These are the activations of a small neural network, seen along a few directions. Each row is one input.
Each table varies a few parts of the input and shows all the possible inputs, shuffled.
Descriptions start from the smaller parts, as in this example, which fits no table here: one of 5 places around a ring, together with either a single point or (one of 2 separate values, together with one of 4 places along a line) or one of 9 places along a line.
Shared parts are said once, and a part with two or three values counts as separate values.
(in the rows, 128 means zero)

Other details of the inputs vary at random and push rows far along two fixed directions, the same in every table; ignore that.

A family of inputs:
R1: [151 152 112 181 122 131  97 136 103  63 173]
R2: [154 136 138 167 156 157 139 139  94  90 168]
R3: [155 108  59  72 146  98  93  89 120 170 128]
R4: [173 139 136 169 138 139 135 131 100  86 179]
R5: [126 131 136  97 138 123 135 143 135 159  86]
R6: [157 163 129 177 150 179 129 131 114  77 151]
R7: [ 92 121 186 174  77 105 165 177 161  93 149]
R8: [169 132 133 165 132 137 101 154 101  85 185]
R9: [163 163 140 169 151 170 132 131 109  62 129]
R10: [124 148  53 110 156 127  88  84 123 162  86]
R11: [155  83  61  85 154  94 100  94 133 168 115]
R12: [141 160 136 137 149 144 131 153 138  97 113]
R13: [127 144  93 113 171 121 106 106 130 143 130]
R14: [138 116  89 101 146 144  68  96 106 178 101]
R15: [118 139 211 149 100 150 192 179 134 106 119]
R16: [103 134  78  97 131 126 105  43 119 187  65]
R17: [108 146 105 116 116  83 132 112 148 149 123]
R18: [129  79 132 110 111 109 153 106 138 149 125]
R19: [112 108 115  83 135 117 142 139 133 162 128]
R20: [169 139 142 162 144 169 104 169  95  75 136]
R21: [155 134 117 197 136 129 140 116 116  64 157]
R22: [150 159 121 177 133 163 100 151  97  52 123]
R23: [ 88 140 129  84 124 117 135 119 170 192  87]
R24: [160 126 130 179 143 134 101 144 131  69 172]
R25: [139 133  94  97 153 138  62  80 114 144  78]
R26: [164 163 114 161 151 125 121 147 133  79 181]
R27: [129  92  77  78 146 129  74  88  97 165 120]
R28: [136 155 118 182 147 152 137 120  96  68 157]
R29: [ 70 135 215 113  68  94 199 131 180 158 131]
R30: [128 126 126 101 127  90 133 130 142 169 136]
R31: [ 98 158 195 164  89 144 193 163 138  84 106]
R32: [ 76  97 204  89  46  97 175 174 165 162 141]
R33: [145 153 133 170 159 157 134 123 108  76 166]
R34: [120 120  83  71 152 118 100  94 133 216  80]
R35: [120 135  67 116 137 138  62  77 108 155  88]
R36: [109 140 122 154 128 134 108 131 110 100 142]
R37: [ 98 135 170 169  96  93 190 185 177 100 146]
R38: [ 89 125 190 133  98  87 190 176 199 137 138]
R39: [ 72 125 213 113  76 132 202 160 163 179 105]
R40: [122  89 144 120 117  99 116 127 141 160 127]
R41: [161 149 129 168 135 138  94 139 117  70 184]
R42: [129 115 123  80 127 130 139 146 133 148  88]
R43: [110 140  73  80 145 105  97  74 130 176  46]
R44: [105  98  99  70 145 107  77  75 112 209  97]
R45: [ 84 102 197 113  90  76 197 181 191 174 125]
R46: [175 129 132 151 137 178 143 150  92  64 134]
R47: [135 162 101 172 158 137 129 151 113  76 159]
R48: [ 55 134 212 109  68 130 165 170 182 166 106]
R49: [156 121 124 152 145 165 144 142  91  78 173]
R50: [121 129 106 116 153 131  79  96 116 138 131]
R51: [151  93  93 114 152 103 106  61 118 169 112]
R52: [141 100  74  84 135 151  70  96 103 167 104]
R53: [156 106  93 101 128 121 116  79 104 142 140]
R54: [134 135  70 117 136 101  97  37 106 150 111]
R55: [168 136 105 147 147 173 131 182 113  87 159]
R56: [102  65 136  78  92  90 125 116 153 184 108]
R57: [ 80 129 196 118 108 110 194 193 161 156 141]
R58: [163 133 133 184 148 136 136 120 129  71 166]
R59: [ 51 101 209  73  51 125 215 153 174 200  89]
R60: [171 123 129 147 132 176 108 173  93  62 139]
Each input here is: one of 3 separate values, together with one of 4 places along a line, together with one of 5 places along a line.
The inputs of R53 and R29 match in every part but the place on the line of 4. If R56 is changed in the same way as R53 into R29, which row does it become?
> R24
The inputs of R11 and R38 match in every part but the place on the line of 4. If R27 is changed in the same way as R11 into R38, which row does it become?
> R50
Which other rows does R15 become when the place on the line of 4 takes its other values? List them by row number.
> R9, R31, R46
Which other rows does R2 become when the place on the line of 5 takes its other values? List them by row number.
> R4, R15, R39, R51
Which other rows does R42 become when the choice among 3 separate values takes its other values? List them by row number.
> R46, R60
Which other rows does R35 become when the place on the line of 5 takes its other values? List them by row number.
> R1, R7, R22, R36

A family of inputs:
R61: [202 139  36 168 195 141  21  68  76  81 157]
R62: [116 108 128  67 137 113 137 127 146 194 102]
R63: [107  88 125  79  97 114 124 116 132 173  90]
R64: [ 71 157 138  99 117 135 123  90 131 174  65]
R65: [101 108 140  75 122 122 121 114 134 198 115]
R66: [142 118 208 163 103 169 193 213 125  79 173]
R67: [109 171 209 181  91 180 197 188 130  59 123]
R68: [ 89 115 124 100 111  78 131  82 150 184 138]
R69: [ 85 157 124  95 128 131 140 103 148 172  53]
R70: [217 141   8 164 214 122  63  73  84  86 176]
R71: [104 108 112  75 115  99 121 135 151 179  93]
R72: [138 128 186 197  99 130 201 184 134  50 203]
R73: [211 126  72 184 175 153  69  98  79  51 156]
R74: [120 139 185 175  92 152 153 222 133  66 185]
R75: [107 117 125  98 123  81 124 108 166 175  91]
Describe the family of inputs behind these rows.
> one of 3 separate values, together with either a single point or one of 4 places along a line
The inputs of R64 and R67 match in every part but the choice among 3 separate values. If R74 is changed in the same way as R64 into R67, which row does it become?
> R63
List by row number the other rows that have the choice among 3 separate values in common with R75.
> R62, R69, R70, R71
